These are the activations of a small network on made-up records, seen along a few directions, one row for each record.
Records have a field called U. Each example row is followed by its value.
Other fields move the rows too, some of them a lot.
(in the rows, 500 means zero)
Strong random noise was added to every row along 8 fixed directions; ignore it. To show where, here is one row again and again, with new noise each time:
[572 548 589 467 631 538 453 472 387 415 467 702 451 552 391 423 467 346
 438 606]
[579 387 273 485 370 399 384 456 433 377 432 434 508 482 395 435 410 410
 515 289]
[449 505 447 608 187 547 371 322 492 453 444 430 435 523 536 541 409 502
 448 140]
[558 451 323 486 618 356 419 527 473 265 454 442 377 340 231 532 454 313
 708 626]
[435 447 305 440 490 467 379 685 671 634 484 421 608 607 375 579 572 664
 515 516]
[468 381 229 626 546 198 484 669 621 533 540 414 519 475 418 551 553 581
 667 619]
[494 510 505 545 429 484 507 317 481 317 403 456 416 354 491 548 485 342
 614 467]
[512 552 384 607 496 406 594 545 504 322 514 392 448 400 451 526 477 400
 617 671]
[492 382 488 401 338 550 332 298 506 514 350 534 555 535 497 508 512 470
 469 196]
[410 614 365 587 369 552 507 611 622 377 548 258 439 464 389 656 478 526
 607 604]

[538 501 495 402 516 457 630 388 537 611 334 455 669 353 762 414 581 565
 456 361]  u1
[306 321 650 588 319 464 358 225 682 550 509 411 355 394 496 817 625 533
 821 357]  u5
[473 473 488 440 554 475 523 583 536 596 454 509 620 568 547 511 620 599
 440 552]  u4
[512 601 283 735 302 451 593 687 484 609 674 450 569 723 622 384 350 646
 287 445]  u7
[441 443 444 485 394 519 416 540 601 594 536 338 550 494 513 598 537 638
 573 380]  u2
[466 662 569 451 506 621 622 490 546 428 442 345 491 324 550 552 523 505
 531 547]  u4
[481 463 450 543 482 422 557 490 564 489 552 470 429 418 447 535 473 464
 673 574]  u6
[485 399 665 459 618 509 422 502 464 514 546 633 490 615 423 521 591 454
 535 628]  u5
[514 690 529 634 623 487 572 372 404 312 445 573 277 304 492 489 405 321
 542 567]  u8
[500 449 470 568 607 328 543 430 501 498 360 543 536 379 617 479 586 522
 524 495]  u3
[546 214 562 274 608 500 484 573 539 485 642 569 621 627 304 529 612 389
 737 802]  u6
[680 457 532 214 734 608 541 712 443 626 610 669 662 678 383 290 507 429
 391 749]  u7
[486 301 518 493 130 587 411 408 443 400 574 349 612 688 572 537 482 523
 454 243]  u3
[584 625 490 703 606 331 714 621 399 418 642 485 414 395 589 396 405 444
 542 725]  u2
[557 560 394 521 459 476 790 699 536 554 575 322 762 545 756 406 559 623
 414 655]  u1
[569 301 214 586 297 306 432 604 485 470 700 375 490 599 348 452 363 495
 577 352]  u8

Which value of U does each new row have?
[428 725 578 524 645 597 548 519 576 398 475 357 359 263 450 657 537 491
 638 683]  u1
[465 557 705 467 555 598 435 311 535 479 501 616 274 379 397 596 460 349
 628 482]  u8
[471 652 449 672 618 404 578 447 545 625 412 622 395 332 588 460 492 549
 494 477]  u6
[409 718 547 517 587 663 230 527 523 503 422 510 272 441 285 615 441 601
 415 372]  u3
[599 415 682 502 502 517 412 523 291 420 684 620 450 645 447 424 450 432
 454 482]  u4
[499 601 471 415 467 602 563 405 617 542 397 406 501 333 544 526 507 494
 513 413]  u8
[299 607 383 800 401 382 530 506 655 510 543 398 352 458 503 692 472 620
 613 529]  u8
[586 456 160 375 409 480 545 676 583 555 506 310 647 497 438 427 441 545
 467 396]  u8
